A small network was shown many inputs. Here are its activations along a few directions, one row for each input.
Each table varies a few parts of the input and shows all the possible inputs, shuffled.
A made-up example of a description, with smaller parts first: one of 2 separate values, together with either a single point or one of 11 places along a line or (one of 4 places along a line, together with one of 8 places around a ring).
Shared parts are said once, and a part with two or three values counts as separate values.

Other details of the inputs shift rows strongly along two fixed directions, in all tables alike. That doesn't count.

A family of inputs:
R1: [-3.17  0.50  4.23 -3.16 -1.81 -3.25 -2.60  0.60 -4.44 -0.32 -8.29 -0.39]
R2: [-0.52  0.91  0.05  0.71 -0.45  1.51 -0.68 -0.81 -1.36 -0.10 -0.06 -0.77]
R3: [ 2.52  1.71 -0.41  1.28 -1.20  3.66 -1.06 -0.35 -1.45  0.15  0.23 -0.59]
R4: [-2.98 -1.98  0.00 -1.57  1.87 -3.54  1.78  0.28  3.20 -0.19 -1.21  1.10]
R5: [-0.64  0.56  0.10  0.50 -0.32  1.07 -0.29 -1.94 -1.23  0.15 -1.07 -1.20]
R6: [ 3.15  0.81 -0.47  1.21 -0.07 -0.34 -0.53 -1.12 -0.93 -1.16  0.73 -0.16]
R7: [-1.20  0.94  2.15  0.40 -0.35 -1.19 -1.34 -1.72 -1.91 -0.78 -3.32 -2.04]
R8: [-4.52 -2.14  0.25 -1.37  1.20 -3.60  1.87  0.48  2.53 -0.18 -0.34  0.86]
R9: [ 4.57  0.25 -1.11  1.40 -0.41  1.87 -0.51 -1.35 -0.41  0.07  2.16  0.72]
R10: [ 2.18  1.05 -2.27  3.38  0.01  3.35  0.08  0.70  1.62 -0.36  5.62 -0.71]
R11: [ 3.93  1.53  0.14  1.02  0.32  1.63 -0.15 -0.58 -1.77 -0.39  1.27 -1.94]
R12: [-2.29 -0.21  1.97 -1.28  0.40 -3.54 -0.76  1.65 -0.22 -0.87 -3.41  0.11]
R13: [-1.34 -1.01  0.02 -1.22 -0.04 -0.01  0.72 -0.27  0.36  0.45 -1.78  0.64]
R14: [-3.33 -1.69 -0.65 -0.65  1.18 -2.20  1.62  0.70  3.12 -0.21  1.88  0.96]
R15: [ 2.36  0.30 -0.26 -0.99 -0.45  2.00  0.57 -0.79 -1.99  0.86  0.74 -0.83]
R16: [-1.41 -1.06 -1.28 -0.36  1.10 -1.99  1.17  2.72  3.41 -0.09  1.93  1.41]
R17: [-1.64 -1.58 -1.27 -0.51  1.82 -1.82  1.87  1.26  4.10 -0.30  1.73  1.49]
R18: [ 1.85  0.86 -0.87  1.83  0.59  1.22  0.12  0.76  1.38 -0.62  1.88 -0.27]
R19: [ 1.45  1.69 -0.40  2.55 -0.44  2.13 -0.78 -0.11 -0.22 -0.68  2.35 -1.46]
R20: [-0.52  0.54  3.18 -1.16 -0.76 -1.56 -2.00  0.50 -2.04  0.02 -5.17 -0.12]
R21: [-2.89 -1.18 -1.08 -0.26  0.60 -1.99  1.09  2.22  2.83  0.05  2.80  1.03]
R22: [-3.56 -2.18 -1.50 -0.89  1.14 -0.91  2.53  0.03  2.57  0.57  1.69  1.42]
R23: [-2.02  1.07  2.01 -0.55 -1.26 -0.73 -1.85  0.26 -3.39 -0.38 -3.27 -0.93]
R24: [ 0.72  0.37 -0.35  0.02 -1.07 -0.44 -0.34 -1.97 -2.51 -0.34  0.09 -0.01]
R25: [ 1.83  0.21 -1.38  1.39 -0.16  0.07  0.34 -1.39 -0.05 -0.73  3.18 -0.07]
R26: [ 1.74  0.13  0.57  0.64  0.31  1.43 -0.75 -1.13  0.15  0.44 -1.40 -0.23]
R27: [-2.03 -1.92 -1.35 -2.15  1.08 -1.12  2.99  0.07  1.06  1.11  2.97  0.80]
R28: [ 0.48  0.85 -1.60  1.65 -0.30  2.84  0.37 -0.10  0.19  0.29  3.05 -0.25]
R29: [ 0.96  0.78  0.24  0.11 -0.58  2.05 -0.72 -1.78 -1.38  0.32 -2.19 -0.84]
R30: [ 3.59  0.71 -2.33  3.29  1.05  3.38  0.81 -0.16  2.29 -0.47  3.91 -0.67]
R31: [-3.56 -2.30 -0.66 -2.70  0.56 -1.80  1.67  0.76  2.58  0.79 -0.61  2.34]
R32: [-0.79  2.09  1.82  0.21 -1.85  0.12 -2.64  0.40 -4.15 -0.23 -2.99 -1.53]
R33: [ 1.32  0.73  0.80  0.28 -0.76  0.51 -1.66  1.44 -0.48  0.43 -1.11  0.20]
R34: [ 2.17  0.08 -0.69  1.17  0.05  2.06 -0.51  1.14  1.24  0.48  1.68  0.74]
R35: [ 1.71  0.34  1.27  0.60 -0.26  1.05 -1.11 -0.52 -0.76  0.20 -2.36 -0.42]
R36: [-1.12 -2.63  0.27 -3.21  1.23 -2.75  2.24  0.81  1.75  1.38  0.27  1.59]
R37: [-0.78  1.01  1.65 -1.31 -1.65 -0.36 -2.00  1.09 -2.74  0.18 -3.81 -0.19]
R38: [-1.14 -2.12 -0.89 -1.00  1.27 -0.84  1.38  1.01  3.88  0.84  1.24  2.31]
R39: [ 3.75  0.99 -1.12  0.82 -1.35  2.27 -0.75 -1.93 -2.27 -0.11  0.79  0.04]
R40: [ 1.13  0.97  1.23 -0.14 -0.23 -0.22 -0.17 -0.86 -2.59 -0.29  0.19 -2.13]
Description of these inputs: one of 5 places around a ring, together with either one of 2 separate values or one of 6 places along a line.
- The inputs of R1 and R34 match in every part but the place on the ring of 5. If R13 is changed in the same way as R1 into R34, which row does it become? => R35
- The inputs of R2 and R17 match in every part but the place on the ring of 5. If R27 is changed in the same way as R2 into R17, which row does it become? => R11
- Change only the choice among 2 separate values in R39. List by row number the other rows that result. => R15
- Change only the place on the ring of 5 in R18. List by row number the other rows that result. => R3, R19, R20, R28
- Which other rows agree with R7 in the place on the ring of 5? List them by row number. => R8, R10, R14, R19, R21, R25, R40
